These are the activations of a small neural network, seen along a few directions. Each row is one input.
In each table, some parts of the input vary, and every possible input appears once, in random order.
Descriptions start from the smaller parts, as in this example, which fits no table here: ring(5) and (point or line(9) or (values(3) and line(6))).
Shared parts are said once, and a part with two or three values counts as separate values.
In the rows, zero is written as 128.

Other details of the inputs vary at random and push rows far along two fixed directions, the same in every table; ignore that.

Table:
r1: [108 149 145 101 127 114 128  99 141 136 106 124 139]
r2: [122 131 134 132 128 124 138 113 120 114 131 127 128]
r3: [167 109  73 125 154 164 122 178 115 125 178 131 126]
r4: [169 119  82 136 149 152 112 173 119 137 154 133 125]
r5: [119 128 143 145 122 115 140 110 119 113 126 133 121]
r6: [155 150 134  74 132 106 120 119 136 138 103 100 141]
r7: [130  96 135 161 109 128 126 159 131 131 129 131 113]
r8: [113 113 144 163 125 143 133 143 127 129 143 135 116]
r9: [134 167 127  62 140 119 126  86 138 134 101 115 155]
r10: [100 132 159 129 118 121 148 100 123 121 124 131 129]
r11: [133 155 136  96 133 104 134  99 122 126 113 122 138]
r12: [130 137 139  90 113 122 120 111 152 137 100 110 140]
r13: [124 105 143 154 107 128 128 144 136 129 117 126 116]
r14: [146 118  80 127 136 150 121 154 129 125 153 136 131]
r15: [104 144 184 137 120 119 143  90 125 120 109 120 121]
r16: [128  98 123 150 101 143 133 134 131 120 118 127 118]
r17: [161 116  89 135 151 138 118 181 113 135 169 133 128]
r18: [ 93 126 162 147 110 134 132  93 137 121 116 131 128]
r19: [140 133 129 130 139 118 125 134 122 130 135 128 126]
r20: [141 115  99 146 135 136 131 151 118 117 151 136 121]
r21: [105 126 137 138 119 121 135 108 124 118 110 136 124]
r22: [129 156 119  72 143 117 131 107 134 128 125 117 152]
r23: [113 129 158 153 122 124 136 113 121 118 122 126 120]
r24: [166 146 121  74 134 103 117 135 132 143 116 105 139]
r25: [114 151 155 107 131 115 128 104 138 133 115 118 138]
r26: [122 118 142 168 123 130 132 132 121 119 131 133 113]
r27: [136 158 148  92 143 115 130 117 125 133 129 116 137]
r28: [120 152 152 106 133 107 125 108 139 136 115 123 137]
r29: [122 151 132  91 134 108 133 102 133 127 118 124 144]
r30: [155 116  81 137 146 150 108 176 129 143 149 135 125]
r31: [103 127 160 154 119 123 132 112 135 125 116 130 120]
r32: [105 125 145 143 116 136 127 107 137 128 112 135 127]
r33: [116 127 148 145 119 133 138  99 123 107 124 128 123]
r34: [140  97 122 156 111 144 118 159 138 132 129 127 116]
r35: [120 145 130 103 134 113 125 117 139 140 124 127 141]
r36: [103 128 148 142 113 116 143 102 122 121 112 138 127]
r37: [147 111  70 130 143 135 121 175 115 134 154 143 129]
r38: [133 130 107 110 136 141 127 123 129 124 138 126 140]
r39: [182 172  74  24 177 110 116 140 125 145 148 108 166]
r40: [110 136 155 140 121 121 130 113 134 132 111 132 124]
r41: [111 110 131 153 124 140 132 146 125 133 152 140 121]
r42: [139 161 145  96 138 117 122  97 136 129 111 113 137]
r43: [111 123 131 138 124 126 139 115 128 118 124 133 128]
r44: [135 157 111  74 142 117 128 113 133 134 118 122 150]
r45: [132 139 100  99 141 125 114 142 136 141 127 129 137]
r46: [143 109  78 131 145 142 117 182 125 143 173 139 136]
r47: [109 106 124 162 122 138 128 142 132 127 140 141 119]
r48: [162 114  76 136 142 151 121 160 116 127 153 134 124]
r49: [103 109 139 157 121 143 134 135 128 129 143 137 118]
r50: [ 98 126 154 147 114 118 133 109 131 131 114 139 125]
r51: [141 120 118 156 131 139 119 142 120 126 130 133 114]
r52: [109 112 139 170 118 131 127 138 128 126 124 140 110]
r53: [145 121  76 125 135 146 117 155 125 128 142 138 128]
r54: [102 142 172 130 119 119 150  83 122 113 112 121 124]
r55: [109 130 156 147 121 117 131 117 129 134 115 134 123]
r56: [133  98 135 167  96 138 135 128 123 112 118 126 108]
r57: [116 106 120 162 121 148 123 138 135 126 139 141 122]
r58: [120  92 131 158 103 128 128 152 134 130 127 134 117]
r59: [141 109  79 138 138 151 110 167 131 139 147 140 126]
r60: [131 109 119 164 123 144 132 131 120 110 141 137 114]
r61: [127 114 117 162 122 123 133 138 110 116 134 141 113]
r62: [138 158 151  92 142 128 126 106 131 129 122 111 137]
r63: [166 112  70 121 157 148 126 190 109 131 184 135 128]
r64: [127 117 140 169 122 127 131 139 114 124 132 140 112]
r65: [118 116 146 129 102 113 141 115 130 123 105 123 126]
r66: [131  99 131 161 103 128 139 138 120 115 122 126 111]
r67: [145  99 130 164 108 141 123 149 127 122 125 125 108]
r68: [165 147 109  63 132 103 125 127 128 138 116 103 143]
r69: [106 126 158 160 108 124 136  85 120 107 100 132 111]
r70: [133 116 106 153 127 130 130 142 114 116 136 138 116]
r71: [139 165 142  85 143 108 125 102 129 137 105 112 142]
r72: [ 99 133 150 130 119 124 133 106 135 128 121 129 133]
r73: [102 129 166 153 118 119 135 112 129 127 122 132 124]
r74: [110 105 136 160 118 155 139 126 123 113 143 139 118]
r75: [138 171 146  78 142  94 121  96 127 138  99 113 140]
r76: [117  93 131 155 104 133 128 149 138 127 123 131 117]
r77: [150 159 105  74 154 109 110 141 135 152 126 120 146]
r78: [107 128 163 154 117 131 128 104 139 123 113 130 122]
r79: [110 150 141 100 127 105 123 104 137 136 106 127 137]
r80: [120 133 145 148 123 119 128 118 122 122 114 128 116]
r81: [121 112 133 164 124 148 124 140 131 126 141 136 121]
r82: [145 146 118  64 125 112 128 119 140 134 106 107 147]
r83: [114 130 135 120 129 134 141 118 126 122 135 129 132]
r84: [117 120 134 128 131 148 126 125 134 133 139 128 130]
r85: [150 108  69 128 148 144 125 180 116 131 174 141 136]
r86: [115 128 142 149 118 121 142 106 118 115 116 132 120]
r87: [137 128 125 122 143 149 122 144 134 138 146 125 132]
r88: [134 127 124 134 135 140 119 134 133 139 126 130 128]
r89: [133 157 151 102 135 122 125  98 132 125 116 114 138]
r90: [157 156 105  65 163 124 116 153 134 155 151 115 151]
Each input here is: values(3) and ring(5) and (point or line(5)).
Changing only the values(3) part turns r56 into r68. The same change can be made to r42. Which row results? -> r19
Changing only the values(3) part turns r8 into r90. The same change can be made to r76. Which row results? -> r58
Changing only the values(3) part turns r5 into r60. The same change can be made to r63. Which row results? -> r3
Which other rows does r81 become when the line(5) part takes its other values? List them by row number. -> r30, r78, r87, r88
List by row number the other rows that have the values(3) part and the ring(5) part in common with r79. -> r35, r41, r46, r50, r58
Which other rows does r38 become when the line(5) part takes its other values? List them by row number. -> r9, r14, r53, r74
Which other rows does r32 become when the values(3) part takes its other values? List them by row number. -> r1, r50

Table:
r91: [154  92  98 160 105 127 144 140 105  97 128 128 110]
r92: [179 164  50  58 199 146 127 155 105 132 198 124 163]
r93: [124 123 134 164 147 139 142 148 100 121 169 142 116]
r94: [ 78 194 146  28 146 110 135  32 151 132  99 120 177]
r95: [195 143  77  72 170 125  90 198 139 169 156 110 143]
r96: [ 69  84 165 223 102 172 150 118 122 106 153 159 102]
r97: [ 66 160 252 149  97  90 138  44 144 125  68 122 118]
r98: [126 190 174  37 135 111 122  49 156 132  79  91 157]
r99: [156  91  84 117 104 138 124 155 137 122 119 118 125]
r100: [ 82  93 179 221 108 138 138 144 123 126 145 155 100]
r101: [197 162  67  65 188 130 109 181 110 149 174 117 145]
r102: [ 94 104 163 232 113 151 154 104  97  85 148 154  95]
r103: [213 144  52  60 162 115 109 183 112 143 141 112 140]
r104: [132  88 113 154  96 141 115 162 146 140 107 128 117]
r105: [ 86 105 109 155 129 148 123 151 145 142 149 156 133]
r106: [219 134  44  54 153 108 112 193 114 143 142 104 141]
r107: [153 104  98 161 116 133 140 135 102 100 127 135 110]
r108: [121 109 120 157 128 165 123 138 129 124 152 139 122]
r109: [121 185 185  44 129 102 113  70 171 152  68  89 156]
r110: [151 119 134 168 136 133 129 155 104 119 147 128 104]
r111: [136  77 110 149  87 134 118 171 151 139 108 122 117]
r112: [ 97 189 187  40 139 104 124  62 168 153  89 104 166]
r113: [106  99 167 234 108 146 152 107  99  82 135 144  89]
r114: [ 90 211 164  41 155  77 145  41 124 129  97 118 162]
r115: [146  86 120 158  96 113 118 172 134 136 114 125 112]
r116: [144  94 121 162 103 118 116 168 131 139 115 132 109]
r117: [ 56 151 244 142  87 110 138  41 161 126  63 120 125]
r118: [116 131  93 121 152 122 115 164 132 156 156 147 139]
r119: [ 96 123  88 162 151 148 151 117  97 103 176 164 132]
r120: [136  89 103 153 100 149 127 143 131 118 116 132 115]
Describe the family of inputs behind these rows. -> ring(5) and line(6)

Table:
r121: [136 132 159 127 101  93 119 115 133 131  77 111 114]
r122: [118 103 129 215 122 138 160 119  82  84 158 149  94]
r123: [ 86  70 134 194  90 157 122 157 148 131 124 147 105]
r124: [184 190  90  13 181 125  99 167 142 178 154 104 169]
r125: [ 82 139 168 124 121 127 117 109 165 150 113 125 137]
r126: [209 108  68 111 130 124 113 182 116 128 140 113 125]
r127: [117 125 194 127  80 107 133  85 156 128  63 108 125]
r128: [144 164  77  73 172 136 127 109 122 123 157 131 157]
r129: [124 173 188  98 149  87 130  75 120 131 113 106 126]
r130: [202 119  72 117 147 125 119 171 105 120 147 115 123]
r131: [ 95  64 107 197  83 145 141 140 133 109 122 156 109]
r132: [113 131 144 117 104 101 138 106 126 125  86 121 120]
r133: [146 129  87  67 130 131 111 137 164 149 112 111 153]
r134: [168 155  97  46 136  92 141 106 122 124 101 104 154]
r135: [154 120  73 158 161 149 140 162  82 111 186 148 119]
r136: [156 190  61  16 199 130 111 148 128 158 174 131 184]
r137: [110 161 191  91 126 102 103 103 160 157  92  98 137]
r138: [109 202 227  95 128  80 151  16 115 103  71 106 129]
r139: [115  98 164 219 116 121 124 163 112 123 148 144  89]
r140: [105 149 166 126 128 105 136 111 126 131 106 128 123]
r141: [172  99  90 110 126 143  96 200 145 161 142 119 127]
r142: [116 129 131 169 141 128 151 140  95 117 161 150 116]
r143: [ 92 131 178 164  91 101 169  58 104  81  85 126 109]
r144: [ 85  74 119 193  91 147 134 149 133 122 128 161 105]
r145: [163  86  58 144 116 130 133 183 113 123 135 132 117]
r146: [130 113  60 160 164 174 126 161 101 121 191 162 137]
r147: [108 112 118 171 132 168 138 126 128 112 152 143 121]
r148: [132 131 166 120 110 128 134  98 136 117  95 109 123]
r149: [121 102  86 155 145 157 116 187 135 145 172 158 131]
r150: [104 140 188 125 122 113 118 120 154 152 117 118 132]
r151: [ 75 193 223  86 124  72 150  37 132 122  74 116 143]
r152: [117 147 120  75 157 131 104 139 156 165 150 122 162]
r153: [147 135  77  57 134 126 122 122 137 130 127 122 155]
r154: [ 76  92 137 209 120 151 134 147 127 128 168 169 114]
r155: [167 163 127  83 152  98 104 154 136 155 122 111 137]
r156: [143 144  74  63 150 126 127 113 129 122 137 124 155]
r157: [198 133  76 126 165 136 120 168  99 119 171 121 119]
r158: [186  87  81 158 111 122 115 186 119 129 124 123 108]
r159: [109  96 160 210 117 169 134 140 106 116 146 148  95]
r160: [179 135 112  68 124 129 112 142 144 147 114 100 141]
r161: [ 76 152 179 123 130 128 139  83 144 141 122 138 144]
r162: [100  67 125 195  86 164 133 142 139 109 130 142 108]
r163: [128 146 171 125 128 138 135  94 129 117 114 114 122]
r164: [ 69 156 185 139 118 141 143  56 134 114 106 132 137]
r165: [ 94  76 125 201 102 167 139 134 129 102 135 145 108]
Describe the family of inputs behind these rows. -> ring(5) and ring(9)
Changing only the ring(5) part turns r143 into r165. The same change can be made to r132. Which row results? -> r123
